Each row below holds a small network's activations on one input, seen along a few directions.
Each table varies a few parts of the input and shows all the possible inputs, shuffled.
A made-up example of a description, with smaller parts first: one of 6 places along a line, together with either a single point or one of 11 places around a ring or (one of 3 separate values, together with one of 8 places around a ring).
Shared parts are said once, and a part with two or three values counts as separate values.
In the rows, 128 means zero.

Other details of the inputs shift rows strongly along two fixed directions, in all tables alike. That doesn't count.
These rows show it; all are for the same input, with only those details redrawn:
[132 119  61 113 118 130 151 133 124 147 116 109 126]
[137 138 144 168 142 121 131 137 129 130 137 122 131]
[136 139 148 172 143 121 131 138 129 129 139 122 131]
[147 144 192 191 151 111 117 130 131 114 145 136 134]
[140 139 155 172 143 118 128 135 129 126 138 126 132]

A family of inputs:
row 1: [111 127  84  81 127 152 148 138 108 139 123 114 136]
row 2: [100 130 115 120 116 139 130 136 112 138 132 139 108]
row 3: [148 152 201 185 162 131 114 125 136 113 142 121 139]
row 4: [131 125  65  98 119 155 136 137 127 135 118  99 139]
row 5: [115 141 165 149 141 123 129 146 110 127 154 140 137]
row 6: [194  68 169  19  73  58  76  16 127  71  74 222 137]
row 7: [119 128 118 118 133 121 152 131 108 145 134 130 125]
row 8: [110 135 126 103 135 118 130 133 123 133 140 131 137]
row 9: [132 119  61 113 118 130 151 133 124 147 116 109 126]
row 10: [221  72 172  24  99  69  88   8 111  63  62 220 141]
row 11: [131 133 168 158 129 146 112 129 138 114 131 115 138]
row 12: [140 133 201 183 163 142 118 141 166 113 151 151 124]
row 13: [ 98 158 208 167 148 122 102 134 134 121 154 147 116]
row 14: [107 127  83  82 131 120 155 128 121 158 125 114 124]
row 15: [134 155 195 178 152 111 101 142 146 107 154 128 142]
row 16: [117 110  73 116  99 140 137 142 128 141 119 106 127]
row 17: [124 122 110 141 113 136 112 134 130 123 123 129 112]
row 18: [110 137 179 136 132 144 129 131 119 120 135 128 134]
row 19: [106 136 108 135 124 135 114 139 146 129 129 111 111]
row 20: [110 129 116 132 118 129 125 140 146 132 131 103 129]
row 21: [116 111  90  78 127 156 161 143 141 157 124 139 111]
row 22: [107 130 166 143 121 128 131 135 115 131 144 139 130]
row 23: [114 122  65 107 113 166 125 130 132 135 110 102 114]
row 24: [108 145 172 139 138 150 115 131 119 119 131 136 115]
row 25: [136 144 158 155 148 108 121 128 144 124 137 118 130]
row 26: [129 131 102 140 123 133 130 149 126 130 136 117 136]
- What is each input in this table made of? => one of 2 separate values, together with either a single point or (one of 3 separate values, together with one of 4 places along a line)
- Changing only the choice among 2 separate values turns row 23 into row 24. The same change can be made to row 26. Which row results? => row 5
- A walk changes only the place on the line of 4. It starts at row 10 and steps to row 1. List the rest of the walk in order. => row 18, row 24

A family of inputs:
row 27: [ 81 126  43  82 112 180 169 165 100 167 125  88 122]
row 28: [195  87 116  94  98 103 100  58 118  89  77 165 140]
row 29: [196  94 129  63  91  96  92  58 129  76  94 168 153]
row 30: [113 102  30  43 107 146 173 136 108 165 112 128 119]
row 31: [140 150 153 195 156 128 146 150 131 139 150 118 127]
row 32: [ 64 121  35  94 107 178 169 163 127 174 129 100 109]
row 33: [161 118 145 152 114 115 104 110 143 103 112 152 118]
row 34: [ 79 160 159 193 137  98 125 147 114 138 162 116 135]
row 35: [109 166 184 165 160 145 120 148 125 125 147 103 129]
row 36: [112 144 170 182 144 134 114 166 153 127 154 110 129]
row 37: [154 119 164 107 151 103 116 103 127 116 126 150 122]
row 38: [133 126 169 118 128 116 101 107 146 110 114 145 114]
row 39: [129 150 167 174 159 122 136 154 143 135 161 121 147]
- What is each input in this table made of? => either a single point or (one of 3 separate values, together with one of 4 places along a line)

A family of inputs:
row 40: [148 115 160 122 103 114  91 101 119 104 122 156 126]
row 41: [122 115  62  76 119 152 152 137 116 154 125 110 136]
row 42: [145 132 173 130 138 130 122 117 122 125 128 139 125]
row 43: [128 113  48 104 110 149 145 134 113 136 105  96 128]
row 44: [124 150 158 176 141 144 122 133 118 124 138 119 137]
row 45: [121 140 165 157 145 120 132 147 122 140 160 128 140]
row 46: [126 123 168 145 131 131 107 126 142 124 140 146 117]
row 47: [171 114 154 131 124  92 122 104 130 109 110 148 127]
row 48: [168  95 147  59 112 108 113  80 119  92 101 181 144]
row 49: [105 115  62  76 115 130 163 142 115 152 125 122 134]
row 50: [145  99 159  92 109 112 101  91 140  96 108 182 119]
row 51: [125 139 149 185 137 119 127 146 119 123 142 110 131]
row 52: [143 117 170 112 116  90 105  86 136 104 114 134 148]
row 53: [172  78 102  24  79  98 108  71 126  94  87 190 136]
row 54: [159 113  95  82 102 108 103  88 137 110 100 155 125]
row 55: [198  88 130  81 113 102 110  79 128  88  95 165 147]
row 56: [114 124  49  71 122 148 141 129 116 152 117 103 120]
row 57: [113 145 166 136 137 122 108 137 133 113 139 142 121]
row 58: [119 139 157 175 140 140 119 138 151 130 144 132 122]
row 59: [163 101 151 134 127  96 113  97 139 104 115 156 126]
row 60: [134 117 162 117 113 101 112 101 108 104 118 161 130]
row 61: [112 109  41 112 115 154 149 152 145 151 118  97 113]
row 62: [ 99 144  84 165 140 159 156 193 140 157 154  78 133]
row 63: [115 145 168 165 141 145 118 139 110 128 146 117 130]
row 64: [124 150 150 177 148 126 113 155 143 119 144 111 124]
row 65: [129 145 154 169 145 119 136 141 130 136 152 129 146]
row 66: [126 123 168 147 139 116 120 119 130 130 143 144 120]
row 67: [117 118  63  85 111 130 159 132 116 165 117 111 116]
row 68: [102 128  61  70 126 147 147 133 116 140 114 112 120]
row 69: [102 140 176 155 157 149 133 143 132 125 145 133 122]
row 70: [170 116 156 133 117 107 111 111 142 103 110 148 123]
row 71: [163 112 148 139 107 109  96 106 128  92 113 147 129]
row 72: [126 151 159 174 144 121 141 139 131 141 142 123 127]
row 73: [102 148 170 159 143 146 127 144 110 120 142 123 130]
row 74: [ 65 157 105 153 132 163 148 177 147 160 151  55 137]
row 75: [131 117  43  80 115 151 158 129 124 150 115 112 141]
row 76: [118 147 152 180 134 123 126 135 118 130 144 122 134]
row 77: [123 161 156 169 160 137 120 137 132 127 142 118 133]
row 78: [119 130  49  98 122 159 167 138 126 162 112  97 122]
row 79: [113 130  47 104 108 153 158 146 136 163 116 102 117]
row 80: [171 104 155  88 100 104 100  86 132 108 104 171 120]
row 81: [124 125 118  90 126 141 147 124 119 131 112 133 121]
row 82: [ 83 167  89 169 154 143 155 172 128 167 155  82 125]
row 83: [148 121 176 108 122 113 103  85 137  97 110 130 150]
row 84: [128 131 169 126 132 108 135 122 122 124 126 150 122]
row 85: [ 79 143 104 138 119 155 140 168 118 143 142 103 120]
row 86: [133 136 158 132 138 102 110 115 121 124 137 141 125]
row 87: [114 125  42 101 109 152 155 151 135 158 129 105 135]
row 88: [115 113  49 101 115 135 156 124 133 157 118 117 120]
row 89: [ 98 136 170 158 149 127 136 142 131 132 148 137 120]
row 90: [119 147 152 178 127 137 114 140 129 124 141 123 130]
row 91: [132 137 160 133 131 117  98 123 133 117 138 141 121]
row 92: [108 115  56  93 101 133 145 130 103 155 121 108 123]
row 93: [130 133 161 178 158 143 128 143 142 122 140 117 125]
row 94: [ 86 133  50  85 125 132 157 147 116 157 125 104 118]
row 95: [105 150 174 155 138 137 133 156 134 131 142 130 118]
row 96: [146 120 157 120 120 119 109 122 132 119 138 150 136]
row 97: [123 142 163 173 155 148 128 132 141 130 142 128 128]
row 98: [136 136 151 173 148 114 136 152 131 128 149 118 143]
row 99: [129 127 175 145 147 139 117 121 132 124 139 139 123]
row 100: [125 149 148 177 155 111 125 149 132 125 145 110 128]
row 101: [206  77  93  44  93  99 117  60 127  94  66 165 127]
row 102: [130 152 154 174 162 133 121 148 133 119 140 107 130]
- Changing only one part turns row 96 into row 45. The same change can be made to row 57. Which row results? => row 94
- What is each input in this table made of? => one of 3 separate values, together with either a single point or (one of 4 places along a line, together with one of 5 separate values)
- Which other rows does row 63 become when the choice among 5 separate values takes its other values? List them by row number. => row 41, row 42, row 56, row 99
- Which other rows does row 79 become when the place on the line of 4 takes its other values? List them by row number. => row 70, row 80, row 95
- Which other rows does row 73 become when the choice among 5 separate values takes its other values? List them by row number. => row 48, row 68, row 69, row 81
- Which other rows does row 91 become when the choice among 3 separate values takes its other values? List them by row number. => row 56, row 86
